Each row below holds a small network's activations on one input, seen along a few directions.
Each table varies a few parts of the input and shows all the possible inputs, shuffled.
A made-up example of a description, with smaller parts first: one of 3 separate values, together with either a single point or one of 9 places around a ring or (one of 4 places along a line, together with one of 8 places around a ring).
Shared parts are said once, and a part with two or three values counts as separate values.

Other details of the inputs vary at random and push rows far along two fixed directions, the same in every table; ignore that.

A family of inputs:
r1: [  0  -9  -5   2  -3  -8   5  -1 -20   8   0]
r2: [ -3   6  -8 -10   7  -9  -3  12  -2  -8   0]
r3: [  7 -18  52 -30   4 119  47  19  15   4 -31]
r4: [-11  -2  -3   7   2  -5   2  -5 -11   9   3]
r5: [-11   6   2   0   1 -10 -10   1   0  -5  -9]
r6: [-6  2 -8 16 -2  2 -1 -1  3  4 14]
r7: [-9 -1 -6 12  4 -1 -2  3  5  3 11]
r8: [ -5   7  -4  -8   4  -9 -10  16   1  -3  -1]
r9: [ 11  -4  -8   6  -7  -5  -4  -3  -2 -10   0]
r10: [ -3  -7  -5   4  -2  -8   5   2 -15  10   1]
r11: [-10   5  -3  -3   1 -11  -4  -3   0  -5 -12]
r12: [  2   3  -7  -1   1  -4 -13  11   3  -4   5]
r13: [ -4   8  -9   2   8   0  -9  -1   4 -10   8]
r14: [  0  -1  -3  -5   0 -14   1   4  -6  -8 -10]
r15: [ -8  -4  -4   6   1  -4   2  -9 -16   7   2]
r16: [  2   1  -9   9  -6  -2  -8 -11   4  -8  -2]
r17: [ -9   5  -1  -2   4 -11  -3  -3  -2 -10  -8]
r18: [  6  -4   0   6 -10 -11  -7   2  -5  -5 -12]
r19: [ -4  -8  -4   6   1  -8   4   6 -10  10   1]
r20: [-12  -2  -3   9   5  -5   1  -2  -6   9   3]
r21: [ -1  -1  -5  -6  -3 -14   0   4  -4  -4 -14]
r22: [  9  -5  -3   5  -7 -12   0  -2  -8  -9 -11]
r23: [  1   2  -4  11  -6  -1 -14  -7   4  -8   1]
r24: [ -7   9  -6   3   5   0 -16   3   7  -6   7]
r25: [ -4   5 -10 -11   5 -10  -4  12   1  -3  -4]
r26: [-3  2 -9 17 -5  3 -2 -3  3  5 14]
r27: [104  52 123 -76  35 -77  29 -78  88  82  70]
r28: [  2 -12  -5  -1  -6  -6   1  -5 -22   5   3]
r29: [-14  12  -3  -5   8  -5 -13   8   5  -5   1]
r30: [ 14 -10  46 -39   3 121  37  15  19  -6 -35]
r31: [  8  -6  -5   3 -10 -12   0  -2  -5  -5 -15]
r32: [ -3   0   1  -4  -3 -13  -6   9  -4  -4 -11]
r33: [-12  11  -8  -7   8  -6  -7   4   5  -5  -2]
r34: [ 11 -11  56 -28  -2 118  40  -1  11 -13 -47]
r35: [  0   0  -3   7  -6  -9  -4 -10  -1  -6 -13]
r36: [ -5   7 -11   1   5  -1 -10  -1   7  -6   4]
r37: [-8  1 -7 14  1  0 -1  2  6  3 12]
r38: [ 3 -4 -9 13 -6 -1  2  6  0  5 12]
r39: [ -6  -7  -4   3  -2  -3  -2 -13 -19   4   5]
r40: [-5 -7 -6  5  3 -7  4  8 -5  8  4]
r41: [ 0 -5 -9 11 -3 -3  3  9  2  4 10]
r42: [-13  -2  -4   9   7  -4   0   0  -1   6   6]
r43: [ -7  -5  -4   4  -1  -3  -1 -10 -16   5   5]
r44: [  3   1  -7  10  -3  -1  -8 -11   1 -12   2]
r45: [ 10  -5 -10   5 -10  -5  -5  -3   0  -6  -4]
r46: [  5  -4 -10  14  -9   0   2   5  -1   6  11]
r47: [  2 -11  -6   0  -5  -7   3  -3 -20   6   3]
r48: [ -2   1   2   9  -6  -8 -10  -6  -1  -6 -10]
r49: [  9  -3  -5   7 -10  -4 -11   1   0  -6  -1]
r50: [-12  -1  -5  10   7  -3   0   3   3   4   9]
r51: [-11  11  -6  -6  11  -6  -6   4   2  -9   2]
r52: [  4   2 -10  -2   4  -4  -6   7   0  -9   6]
r53: [ -3   7  -9 -10 -11 -11   9  13   1  -8   5]
r54: [-1 -6 -8  8  0 -4  2 10  2  4  9]
Description of these inputs: one of 2 separate values, together with either a single point or one of 11 places along a line or (one of 3 separate values, together with one of 5 places around a ring).
Question: Changing only the choice among 2 separate values turns r27 into r53. The same change can be made to r11. Which row results?
Answer: r21
Question: Start at r18 and move only the place on the ring of 5, one step at a time. The first step leads to r49. Which rows follow, in order?
Answer: r12, r8, r32
Question: Change only the choice among 3 separate values in r33. List by row number the other rows that result.
Answer: r29, r51

A family of inputs:
r55: [-10  -2 -14  14   3 -37  -2 -12 -16  13  21]
r56: [ -9  12 -16  -7  14 -43 -16   7  -3   1  10]
r57: [ 14  -8 -18  13 -15 -38  -9 -12 -14   3   9]
r58: [  9  -9 -15  16  -9 -44  -1  -3 -13   9   5]
r59: [ 11  -6 -12  23  -9 -36 -13 -17 -12   2  11]
r60: [  5  12  45 -38  17  51  23  -3  22   4 -10]
r61: [ 29   7  40 -38  -1  49  16  -5  24  -7 -21]
r62: [-102  -30  -93   48  -33  110  -17   72  -54  -94  -78]
r63: [  1  -6 -13  25  -4 -35 -13 -20  -7   7  12]
r64: [ 14   5  46 -42   9  45  23  10  21   5 -18]
r65: [ -4  -7 -16   9   5 -38  -4  -3 -20  17  17]
r66: [ 25   7  46 -28   4  51  11  -9  26  -8 -19]
r67: [  2  -2 -23  29  -2 -25  -7   2   4  16  39]
r68: [ 17  11  35 -23  12  63  18  10  43   6  10]
r69: [ -9   0 -11  22   1 -34 -10 -17 -13  15  15]
r70: [-16  19 -12   6   9 -37 -22  -6   5  -2   8]
r71: [ -1  -9 -12   9  -5 -44  -2   1 -17  15  13]
r72: [ 24   6  44 -36   5  44  24   5  25  -1 -25]
Question: Changing only one part turns r68 into r67. The same change can be made to r66. Which row results?
Answer: r59
Question: What do these inputs look like to the network?
Answer: one of 2 separate values, together with either a single point or one of 8 places around a ring

A family of inputs:
r73: [  65    3   12    3    7 -100  -19  -48   12   37   53]
r74: [-32  10 -87  29   0 -87 -54  32 -20 -21  30]
r75: [-33  41 -75  23  -9 -98 -77   4   9 -74 -11]
r76: [-43 -23 -21  -7 -21  70  30  43 -47 -36 -52]
r77: [-36 -19 -30  33 -14  97   7  49  -1 -37 -29]
r78: [ 56  30  62 -51  -3   6  -4 -40  45 -27 -42]
r79: [-43 -33 -21   7 -10  82   9  17 -54 -30 -55]
r80: [ 43   9  19  11  -4 -99  -4 -62   6  48  56]
r81: [  40   16   29  -14   15 -123   -8  -28   13   42   24]
r82: [ 53  -4  57 -32   0  13  26  -5  30  30 -10]
r83: [ 26  12  64  -7  15  36  15 -26  45  37  17]
r84: [-43 -13 -29   9 -12  86   6  66  -1 -36 -40]
r85: [-49  13 -76  20  11 -95 -51  28 -32 -21  21]
r86: [-67 -10 -27   8  -2  92  19  30 -25 -31 -32]
r87: [ 33  27  17   5  25 -87 -31 -51  25  45  69]
r88: [-65 -14 -20  19   1  89   8  36 -15 -29 -46]
r89: [ 24  16  56 -18  12  40  27 -32  36  34  32]
r90: [-29 -16 -67  73 -26 -90 -40  -7 -40  -5  12]
r91: [-48 -30 -23  11 -20  80  28  17 -49 -28 -49]
r92: [ 17  23  59 -55  25  18  33  -4  35  24  14]
r93: [ -40  -12  -67   56  -10 -100  -35   -4  -45   -7   -3]
r94: [-61 -13 -26   5   8  94   0  29 -30 -33 -38]
r95: [ 57  -9  50 -19  -6  26  38 -28  22  26  16]
r96: [ 19  19  67 -44  29  15  21   2  44  27   0]
r97: [ 35  19  48 -47  13  28  30   1  46  25  23]
r98: [-13  -9 -82  32 -17 -97 -44  20 -45 -17  12]
r99: [ 41   1  64 -55  17   9  23 -16   5  26 -10]
r100: [-33 -19 -35  19  -8 104   0  42 -15 -41 -21]
r101: [ 59 -13  58  -9  -3  22  27 -23  31  29   1]
r102: [ 52   0  51 -43  -4  16  38 -11  21  28   4]
r103: [-25 -16 -73  59 -20 -85 -48 -13 -54  -9  21]
r104: [ 40  12  46 -22  12  38  30 -16  46  24  33]
Question: Changing only one part turns r95 into r104. The same change can be made to r103. Which row results?
Answer: r87
Question: What do these inputs look like to the network?
Answer: one of 2 separate values, together with either a single point or (one of 3 separate values, together with one of 5 places around a ring)

A family of inputs:
r105: [-10   2  -1  -1   3  -1   0   3  -2  -2  -1]
r106: [-10   3  -2   0   2   0  -3   4   1  -1  -2]
r107: [ 42  -9  69 -33   9  63  37 -24  19  33  -1]
r108: [-6  3 -5  2  2  2 -3  8  6 -2  2]
r109: [ -1 -10  -3  14  -8   2   8  -4  -7   8   2]
r110: [-5  0 -2 -3  0 -3  2  7 -6  0 -2]
r111: [-8  2 -4 -3  5  0 -1  1 -2 -3 -1]
r112: [ 0  3 -6  2 -1  4 -4  5  5 -8  5]
r113: [ 2 -1 -3 -4 -5 -3 -1  2 -5 -7 -6]
r114: [ 3  0 -2 -2 -5 -3 -2  2 -4 -8 -9]
r115: [ 0 -2 -3 -2 -3 -4  0  7 -1 -2 -8]
r116: [-3  2 -1  0 -1 -2 -4 -1  1 -9 -9]
r117: [ 0  4 -5  2 -2  2 -6  4  7 -7 -3]
r118: [ -1   0  -2   0  -2  -3  -2   0  -2  -7 -11]
r119: [-2 -2 -2 -2 -2 -4  2  9 -3 -1 -5]
r120: [ -3   3  -1  -1  -1  -2  -5  -2   0 -10  -8]
r121: [-1  0 -3 -3 -2 -2 -2 -1 -5 -8 -6]
r122: [-3  5 -4  1  0  2 -6  0  2 -9 -1]
r123: [ 34   8  69 -46  15  59  29 -20  32  22  -5]
r124: [-6 -1 -1 -1  2 -3  2  4 -3 -2 -6]
r125: [  0 -13  -4  10  -1   4   4  -4 -14  10   6]
r126: [-3  0 -4 -4  1 -1  0  0 -6 -5 -4]
r127: [-4 -1 -2  0  0 -4  0  2 -1 -3 -9]
r128: [-5  4 -7 -1  4  4 -3  6  3 -2  5]
r129: [-1 -2 -2 -1 -2 -4  0  6 -2 -3 -9]
r130: [-3  2 -2 -2 -1 -1 -4 -2 -2 -9 -4]
r131: [-8  5 -5  1  3  3 -3  8  3 -1  6]
r132: [-8  3 -2  1  1  0 -5  2  3 -2 -5]
r133: [-4  5 -2 -1 -2  0 -7 -1  1 -7 -5]
r134: [  3  -9  -3  13 -10   3   5  -7  -9   3   2]
r135: [ 4 -1 -3 -3 -5 -3 -3  4 -3 -8 -8]
r136: [  4 -13  -2  13  -7   2   1  -6 -10   5  -2]
r137: [ 1  4 -5  3 -1  3 -5  5  7 -9  2]
r138: [-9  1 -1  0  3 -2  0  3  1 -3 -4]
r139: [  5 -12  -2  12  -7   3   0  -7 -12   4   0]
r140: [-2  3 -8  1  2  4 -2  6  4 -5  7]
r141: [-1  4 -6  0 -1  3 -6  3  4 -8  2]
r142: [  4 -12  -3  11  -7   4   1  -7 -13   4   3]
r143: [-3  2 -5  5  1  2 -2  8  9 -4  2]
r144: [-6  4 -3  4  3  1 -5  4  6 -4 -3]
r145: [  1 -13  -2  14  -4   2   2  -3 -10   9   0]
r146: [-8  4 -2  3  4  1 -3  5  4 -3 -1]
r147: [-6  1 -1  1  1 -2 -2  1  2 -5 -7]
r148: [ 0  3 -5  4 -2  2 -4  6  8 -7  1]
r149: [-2  6 -3  2  0  1 -7  0  4 -9 -4]
r150: [  4  -2  -3  -2  -6  -4  -2   4  -2  -6 -10]
r151: [ -3 -12  -1  12  -2   4   4  -2 -14  12   6]
r152: [-5  5 -5  0  3  3 -4  1  1 -5  1]
r153: [-3  4 -8 -1  2  4 -4  4  3 -5  4]
r154: [-8  1 -1 -2  2 -2  2  4 -5 -1 -2]
r155: [-1 -2 -5 -5  0 -2  1  7 -6 -1 -2]
r156: [  2  -9  -4  11 -10   4   6  -7 -11   4   5]
r157: [-4  4 -2  1 -2  0 -7 -1  2 -6 -7]
r158: [-7  3 -5  3  3  4 -1 10  5 -1  9]
r159: [ 3 -1 -4 -5 -5 -2 -2  3 -5 -7 -5]
r160: [  44   23   26  -13   18 -111  -12  -37   27   43   46]
r161: [ 2 -2 -6 -6 -2 -2  0  4 -6 -4 -3]
r162: [  0 -10  -6  10  -7   4   8  -6 -12   7   7]
r163: [-5  0 -4 -4  4 -1  1  2 -6 -2 -3]
r164: [-7  5 -5  0  6  3 -3  3  1 -3  2]
r165: [ 0  5 -5  1 -2  2 -7  3  6 -9 -1]
r166: [ -3 -10  -3  13  -6   2  10  -2  -9  10   5]
r167: [-10   6  -2   2   5   2  -3   5   1  -2   3]
r168: [  2  -1  -2  -1  -5  -4  -2   3  -2  -7 -10]
r169: [ 0 -1 -5 -5 -2 -2  0  3 -6 -4 -4]
r170: [-6  2 -5  4  2  2 -1 10  8 -2  5]
r171: [-4  3 -5  3  1  2 -5  6  8 -3 -1]
r172: [-2 -1 -4 -4  1 -2  2  5 -6 -1 -3]
r173: [ 39 -10  73 -30  10  62  39 -20  23  35  -3]
r174: [-11   4  -2  -1   3   1  -3   4  -1   1   2]
r175: [-4 -1 -3 -4 -1 -2  2  9 -6  0 -1]
r176: [-2  5 -3  3  0  1 -6  1  5 -8 -5]
r177: [ -5  -9  -3  12  -5   4   9  -2 -11  11   8]
r178: [  39   28   22  -14   23 -106  -18  -43   28   43   53]
r179: [-5  4 -3 -2 -1  1 -6 -2 -1 -7 -2]
r180: [ 0  1 -2 -1 -2 -3 -2 -1 -3 -9 -9]
r181: [-5  2 -8  1  4  4 -1  8  4 -2  8]
r182: [ -2 -10  -6  10  -4   4   9  -4 -12  10   8]
r183: [  3 -10  -3  14 -10   2   6  -6  -8   5   0]
r184: [-5  2 -4 -3  2  0 -2 -1 -3 -6 -2]
Question: What do these inputs look like to the network?
Answer: one of 8 places around a ring, together with either one of 2 separate values or one of 8 places along a line
Question: Changing only the place on the ring of 8 turns r159 into r150. The same change can be made to r156. Which row results?
Answer: r183
Question: Changing only the place on the ring of 8 turns r112 into r158. The same change can be made to r179. Which row results?
Answer: r174
Question: Change only the choice among 2 separate values in r162. List by row number the other rows that result.
Answer: r107
Question: Change only the place on the ring of 8 in r111. List by row number the other rows that result.
Answer: r105, r116, r120, r130, r138, r147, r184
Question: Which other rows agree with r149 in the place on the ring of 8? List them by row number.
Answer: r114, r120, r133, r134, r135, r137, r139, r165, r180
Question: Change only the place on the line of 8 in r163. List by row number the other rows that result.
Answer: r111, r128, r155, r164, r172, r178, r181
Question: Change only the place on the line of 8 in r126. List by row number the other rows that result.
Answer: r123, r140, r152, r153, r161, r169, r184
Question: Change only the choice among 2 separate values in r177. List by row number the other rows that result.
Answer: r151
